[[109 117 130 124 112 143 118 130]
 [130 149 122 117 134 144 118 139]
 [150 143 122 130 118 128 115 137]
 [108 117 133 121 114 142 118 127]
 [152 138 116 139 125 120 128 137]
 [124 107 133 139 124 113 139 117]
 [139 149 125 119 126 138 112 138]
 [104 117 139 118 134 135 131 119]
 [112 121 117 131 114 146 122 139]
 [111 120 119 130 113 145 121 138]
 [144 135 139 125 141 110 134 117]]
The second largest entry -> 150
The entry just left of 110? 141
The 1st entry in reading order? 109
The fifth entry from the end, reading row by row? 125
The largest entry? 152
The entry directly below the largest entry? 124
The entry directly above the smallest entry is 139
The third entry on the diagonal from the top-right corner? 128
The entry directly below 107? 149
The entry in the bottom-left corner: 144
The last entry of the largest entry's row is 137
The third entry on the main diagonal: 122
The top-right entry? 130
The 2nd entry on the diagonal from the top-right corner: 118
The last entry, reading row by row -> 117
The entry just right of 115? 137
The smallest entry in the first column? 104
The fifth entry in reading order: 112
The entry directly below the smallest entry? 112
The 2nd-last entry, reading row by row: 134
The 3rd smallest entry? 108
The entry directly above 146? 135

B = array([130, 121, 106, 149, 129, 144, 143])
The entry just left of 129: 149
The second entry from the left -> 121
Which number is the 3rd entry?
A: 106
Which number is the second entry from the right?
A: 144

Read these off the row that follows.
1) Read off the entry just right of 138.
2) Read off the first entry from the right.
3) Read off the fifth-last entry.
4) Read off the first entry from the left.
5) Read off the second entry.
[136 125 127 110 113 121 131 117 101 137 121 138 144 112 154 146]
1) 144
2) 146
3) 138
4) 136
5) 125

[[130 118 130 127 132 131 129 118]
 [130 122 125 129 134 141 119 124]
 [133 118 133 122 132 122 128 115]
 [131 123 128 106 135 112 127 113]
 [134 116 127 121 130 142 115 128]
 [135 121 129 106 134 112 129 114]
 [104 126 137 137 143 131 126 133]
 [134 119 125 103 134 111 129 111]
 [136 118 129 118 131 135 119 125]
 [109 126 128 127 131 130 119 123]
 [123 120 126 115 131 125 124 120]
 [102 129 137 137 143 132 125 134]]
Rows and columns are numbered from 1.
Report the entry at row 1, column 3.
130
Report the entry in row 1 and column 1.
130
The entry in row 2 and column 3 is 125
The bottom-left entry: 102
The entry just left of 116 -> 134
The entry in row 3 and column 1 -> 133
The entry at row 2, column 1 -> 130
The top-right entry -> 118
The entry in row 1 and column 2: 118
Report the entry directly above the smallest entry.
123
Report the entry in the bottom-right corner.
134
Report the entry directly below 142.
112
Report the entry directly above 116.
123
